Each row below holds a small network's activations on one input, seen along a few directions.
Each table varies a few parts of the input and shows all the possible inputs, shuffled.
A made-up example of a description, with smaller parts first: line(4) and (point or (values(2) and ring(5)) or ring(11)).
Shared parts are said once, and a part with two or three values counts as separate values.
In the rows, 128 means zero.

Table:
r1: [139 121 192 113 132 144  76 153 158  90 117 103 166 147 157 144 158  99
 106]
r2: [118 111 140 156 158 143 139 176 130 129 138 163 107 169 139 119 117  99
 102]
r3: [149 119 126 147 143 142 110 179 105 134 173 182  68 153 144 123 119 172
  77]
r4: [151 119  88  89 111  66 151  45 153 142 120  39 186  73 104 146 100 150
 182]
r5: [101 162 101 125 168 124 170 108  94 140 177 138 131  90  52 142 125 192
 206]
r6: [ 99 119 108 172 135 183 120 151 116  93 141 158  41 175 166  88 102 139
  92]
r7: [145 102 169 117 129 108 122 180 165 120 109 163 167 120 146 148 138 108
 113]
r8: [154 130  62 123 131 121 161  68 119 139 205  89  37 117  75 152 109 220
 167]
r9: [117 128 116 170 152 140 131 165 120 134 153 193  46 168 159 122 117 151
  88]
r10: [102 150 106  93 143  71 150  83 100 157 106 105 224  56 100 129 119 167
 203]
r11: [148 109 147 143 141 135 120 182 141 127 134 178 111 118 140 141 137 137
 100]
r12: [121 119 104 108  95 148 116 100 160 138  49 115 183 139 206 110 132  61
 121]
r13: [ 99 171  82 132 165 134 169 102  71 144 195 152  79  99  66 133 120 236
 176]
r14: [154 124 190 121 118 112  99 142 143 134  71  94 208 103 177 123 121 122
  79]
r15: [129 136 107 140 106 203 132 139 142 117 113 144  93 175 165 122 135  81
 121]
r16: [159 114 182 139 129 156  90 174 130 127 130 129 111 143 130 140 126 146
  89]
r17: [115 155  94 135  94  91 161  77  66 164 180 145  97  93  34 128 158 121
 189]
r18: [160 135 166 161 126 163 100 170 100 127 158 139  63 151 151 126 131 189
  73]
r19: [109 157 107 114  82  41 157  40  83 165 119 108 199  60  79  97 150 101
 176]
r20: [ 97  96 134 135 128 149 129 157 165  87  70 125 134 152 149 114 120  69
 114]
r21: [ 92 107 123 112 122 120 107 129 157 126  57 108 171 137 190  86  99  65
  99]
r22: [138  99 159 117 118  89 104 155 145 132  91 134 221 100 183 125 112 114
  97]
r23: [145 130 162 119 145 159  60 159 137 118 146 120  98 159 146 136 153 118
  95]
r24: [138 149 144 144 136 168  64 154 120 108 166 139  56 164 159 137 142 168
  72]
r25: [158 136  86 121 130 118 175  81 149 130 182  68  89  97  58 159 115 173
 181]
r26: [101 110 128 162 129 176 126 165 131  88 112 135  89 158 156 102 110  94
 110]
r27: [109  99 148 124 139  87 117 132 151 143  78 144 200 126 194 115 108  82
 110]
r28: [120 121 111 118 103 183 135 135 171 106  72 126 150 178 148 135 132  58
 116]
r29: [130 161  79 149 110 205 134 143 123 130 138 151  38 199 166 108 130 121
  91]
r30: [153 114 103  87 116  92 164  74 163 124 152  54 144 106  63 171 111 147
 198]
r31: [117  97 158 130 148 117 135 162 153 116 102 160 161 156 148 141 117  73
 120]
r32: [163 116 197 117 134 131 114 172 156 131  94 110 154 136 133 135 153 113
  97]
r33: [117 142 109 116  99  68 168  63  89 148 135 129 151  87  27 126 168  94
 188]
r34: [105 134 121  94 164 101 163  99 113 137 139 127 182  90  56 147 130 163
 217]
r35: [135 129 181 108 121 115  62 127 149 113  94  85 205 117 200 123 143 102
  93]
r36: [120 187  77 156 106 102 178  68  36 152 193 155  49  97  42 116 151 161
 148]
The inputs of r5 and r10 match in every part but one. If r2 is changed in the same way as r5 into r10, which row does it become?
Answer: r27
What do these inputs look like to the network?
Answer: line(4) and (values(3) or line(6))
Which other rows does r36 become when the values(3) part takes its other values? List them by row number.
Answer: r8, r13
Start at r21 and move only the line(4) part, one step at a time. The first step leads to r20. Which rows follow, in order?
Answer: r26, r6

Table:
r37: [105 139  76 111 127 132 159  78 138 134 125  94 125 143  99 131 104 122
 170]
r38: [141 140 138 130 135  96 130 120 101 166 143 135 129 104 106 129 135 173
 134]
r39: [116 144 136 144 143 116 143 120  80 134 149 146 106 105 100 121 121 165
 139]
r40: [132 134  90 126 144 152 138  94 116 130 166 105  69 126  87 132 124 181
 164]
r41: [132 125  97 145 127 122 153 120 110 137 176 145  71 120  78 128 135 158
 147]
r42: [119 136 114 112 116  90 135 100 120 156 110 120 180  95 120 118 140 124
 156]
r43: [123 137 161 154 111 211  74 197 131 107  80 166 107 197 227 103 141  68
  35]
r44: [155 138 163 113 147 104 120 128 123 143 148 103 136 110  94 157 125 171
 132]
r45: [112 123  81 131 104 115 173 101 129 136 135 135 127 122  88 122 127 110
 163]
r46: [131  78 181 131 163 174  86 227 176  89  92 171 153 169 211 136 119 106
  80]
r47: [156  92 173 140 106 159  72 176 189  86  79 113 134 165 245 115 120  70
  38]
r48: [105 145 114 129 112 101 155  98 104 114 138 139 148 103 109 123 135 107
 153]
r49: [137 133 141  97 128  92 125 104 143 131 123  92 177 105 100 149 137 110
 153]
What do these inputs look like to the network?
Answer: values(3) or (values(2) and line(5))
Which other rows does r40 become when the line(5) part takes its other values? List them by row number.
Answer: r38, r39, r41, r44

Table:
r50: [143 108 155 139 133 164  98 170 153 107 111 128 112 155 180 125 120 126
  83]
r51: [133 146 117 126 139 104 148 106  97 142 174 133 111 102  79 142 130 178
 157]
r52: [109 142  86 136 127 111 164  92 100 142 158 130  95 115  74 122 125 146
 165]
r53: [136 112 140 135 128 165 105 161 160 104 114 133 108 173 172 131 122  94
  87]
r54: [131 123 155 150 123 160 100 174 127 122 108 157 110 157 174 113 137 105
  75]
r55: [128 136 119  87 110  56 155  64 134 154 108  84 223  69  87 137 130 117
 187]
r56: [141 118 163 135 143 157  94 183 139 122 118 159 124 159 179 133 130 126
  81]
r57: [117 152 107 135 127 116 150 101  84 146 158 133 104 102  70 123 143 160
 162]
r58: [133 141 104 122 134 117 148  90 109 129 168 107 106 100  84 137 124 180
 167]
r59: [125 142  93 120 128 127 157  86 115 127 163 111 103 117  73 140 127 152
 172]
r60: [115 114 135 149 126 165 115 168 139 112 102 154 109 166 175 111 123  95
  89]
r61: [127 101 163 102 117  95 100 141 179 128  52 105 230 121 188 121 126  56
 110]
What do these inputs look like to the network?
Answer: values(2) and (point or ring(5))
The inputs of r51 and r56 match in every part but the values(2) part. If r57 is changed in the same way as r51 into r56, which row does it become?
Answer: r54
Which other rows does r50 become when the values(2) part takes its other values? List them by row number.
Answer: r58

Table:
r62: [174 140 190 102 136  88  95 133 102 171 131 125 180  77  89 150 159 164
 138]
r63: [113 144 114 129 146 196  89 150 161  76 123  79  80 192 204 125 106 100
  60]
r64: [136 157 169 146 139 115 132 150  71 134 187 195 107 125 136 141 135 195
 117]
r65: [ 82 150  85 155 127 111 184  81  83 143 157 179  91 158 101 120 127  99
 167]
r66: [125 111 168 128 133  96  89 127 152 128  57 117 179 134 187 108 143  56
  86]
r67: [ 96 161  96 116  98  76 157  54 107 155 107  99 175 100 100 112 144 103
 176]
r68: [105 114  54 146 128 157 163  78 117 132 151 137  68 137 102  96 113 135
 173]
r69: [123  97  90  79 115  94 165  72 178 133 112  80 183 112  68 145 129 108
 218]
r70: [109 116 147 147 111 110 115 183 134 119  73 153 151 137 174 108 128  63
  60]
r71: [165 151 131 129 158 175 101 151 119  96 175  82  56 113 107 163 130 212
 100]
r72: [ 89 141  81 145 111 101 164  86  98 140 137 141 137  95  85  93 149  93
 168]
r73: [130 107 127 143 114 198 110 181 152 129 101 158 108 192 187 116 112 109
  90]
r74: [143 158 157 117 151  84 107 165  84 158 158 159 144  94  98 151 153 167
 106]
r75: [156 106 138 148 166 146 112 162 119 130 166 143  67 112 107 128 140 215
 117]
r76: [179 113 174  88 143  88 111 114 162 140 159  90 198  88 133 178 111 192
 177]
r77: [ 95 135 158 163 104 172 125 195 108 104  91 181 124 160 183 107 113  88
  81]
r78: [160  68 165  94 128 130 117 140 221 114  67 102 207 139 167 143 119  74
 126]
r79: [125 135  58 129  97 169 169  80 135 102 153  86  48 139  76 120  94 132
 144]
The inputs of r77 and r78 match in every part but one. If r64 is changed in the same way as r77 into r78, which row does it become?
Answer: r76
What do these inputs look like to the network?
Answer: values(3) and line(6)
Which other rows does r75 become when the values(3) part takes its other values? List them by row number.
Answer: r68, r73

Table:
r80: [143 135 113 156 109 175 114 153 125 121 129 132  67 189 152 134 127  81
  65]
r81: [106 122 165 140 105  98  94 160 147 131  81 124 191 128 178  97 135  61
 112]
r82: [162 143 173 159 132 152  97 177 122 112 140 120  76 143 150 153 136 138
  55]
r83: [121  93 152  96 144 158  97 147 192 126  64  93 192 137 178 133 103 102
 127]
r84: [175 165 158  93 130  81 137  72  78 155 158 107 164  63  45 150 172 184
 185]
r85: [150 105 146  93 178  58 166  98 124 147 164 128 159  81  28 168 126 188
 214]
r86: [112 110 110  96 140  60 199  81 156 158 122 105 184  88  26 148 117 134
 225]
r87: [147  99 166 102 179 150  66 176 165 109 123 107 177 126 182 156 119 158
 109]
r88: [123 133 133 127  98 157 119 111 145  96  88 107 117 177 158 119 130  37
  81]
r89: [182 135 201 124 133 120  74 154 145 118 133 103 156 123 166 152 131 115
  77]
r90: [120 121 129 126 169  94 175 128 103 141 192 148  82  95  17 167 119 205
 197]
r91: [120 181  63 140 101 137 160  79  76 148 186 134  81 121  34 124 169 144
 164]
r92: [107 164  37 138 115 122 154  45  78 153 184 130  58 133 107 113 108 182
 167]
r93: [140 116 185 135 154 104 105 184 107 137  89 190 189 112 184 126 125 143
  88]
r94: [153 146 111 116 141  67 129  55  90 156 179  92 145  57 121 139 117 221
 178]
r95: [120 127 169 164 145 130  86 196 100 117 136 164  90 136 157 111 160 132
  64]
r96: [121 124 152 130 171 175  88 198 156  92 151 119  98 161 168 142 119 178
  98]
r97: [ 98 135  58 132 149 118 197 105 127 143 186 158  77 141  19 148 121 150
 203]
r98: [161 108 163 136 129 160  88 182 153  99 165 125  79 147 164 155 127 166
  78]
r99: [ 88 110  64 120 130  98 208  74 129 112 142 120 130 130  25 126 104 105
 223]
r100: [ 85 127 120 144 109 139 121 147 132 110  73 153 130 151 172  93 148  31
  96]
r101: [154 104 126 132 112 193 117 142 168 117 134 144  63 195 164 133 124 110
  93]
r102: [153  92 149 111  97 129  99 143 195 120  94  89 178 132 177 141 114  98
 105]
r103: [109 151  81 105 103  60 151  29 109 163 134  76 167  80 119 120 107 165
 190]
r104: [107  99 154 141 118 110 130 167 137 145  63 163 211 116 179  93 113  91
  96]
r105: [104 128 179 156 146 137 109 192  91 116 141 199 116 146 170 113 129 155
  78]
r106: [105 169  80 106  86 127 181  47  87 134 131 105 135  94  47 120 153  93
 193]
r107: [155 175 125 131 124 116 150 106  62 145 186 118  86  75  27 136 168 209
 156]
r108: [100 111 109 118 141 194 128 136 182  88  62 108 135 179 182 124 110  81
 131]
r109: [135 162 114  87  91  76 158  57  95 165 117  84 188  72  39 130 158 131
 192]
r110: [130 160  85 144 137 101 142  84  72 148 198 111  64  74 104 130 114 243
 150]
r111: [103 154  37 128 110 113 178  23 111 137 142  91 109  93 115  85 102 136
 184]
r112: [114 114 111 135 151 215 114 161 164 112 116 137  86 198 176 136 110 120
 123]
r113: [152 112 191 139 152 103  74 175 121 134 102 152 166 106 171 118 158 114
  79]
r114: [ 80 113 118 151 107 152 150 167 126 111  85 179 156 142 183  85  99  56
 110]
r115: [155 123 168 113 104 120 105 125 162 138  64  93 168 134 154 131 129  66
  73]
r116: [197  92 179 108 141 129  80 159 173 117 120 114 150 121 171 156 132 153
  82]
r117: [ 84 141 115 159 122 161 140 185 115 130 132 212 105 177 177 102 122 100
  91]
r118: [103 123 124 170 122 162 106 166 114 125 130 173  83 180 164  94 152  75
  87]
r119: [143  98 110 118  96 168 132 137 186  93  86 110 111 166 168 117 111  69
  98]
What do these inputs look like to the network?
Answer: ring(5) and (values(3) or line(5))
The inputs of r103 and r110 match in every part but the ring(5) part. If r102 is changed in the same way as r103 into r110, which row does it become?
Answer: r98
The inputs of r111 and r94 match in every part but the ring(5) part. If r114 is changed in the same way as r111 into r94, which row does it become?
Answer: r93
Which other rows does r99 become when the ring(5) part takes its other values? List them by row number.
Answer: r85, r86, r90, r97
Which other rows does r113 become when the line(5) part takes its other values? List them by row number.
Answer: r87, r89, r93, r116
Which other rows does r92 become when the values(3) part takes its other values? List them by row number.
Answer: r91, r97
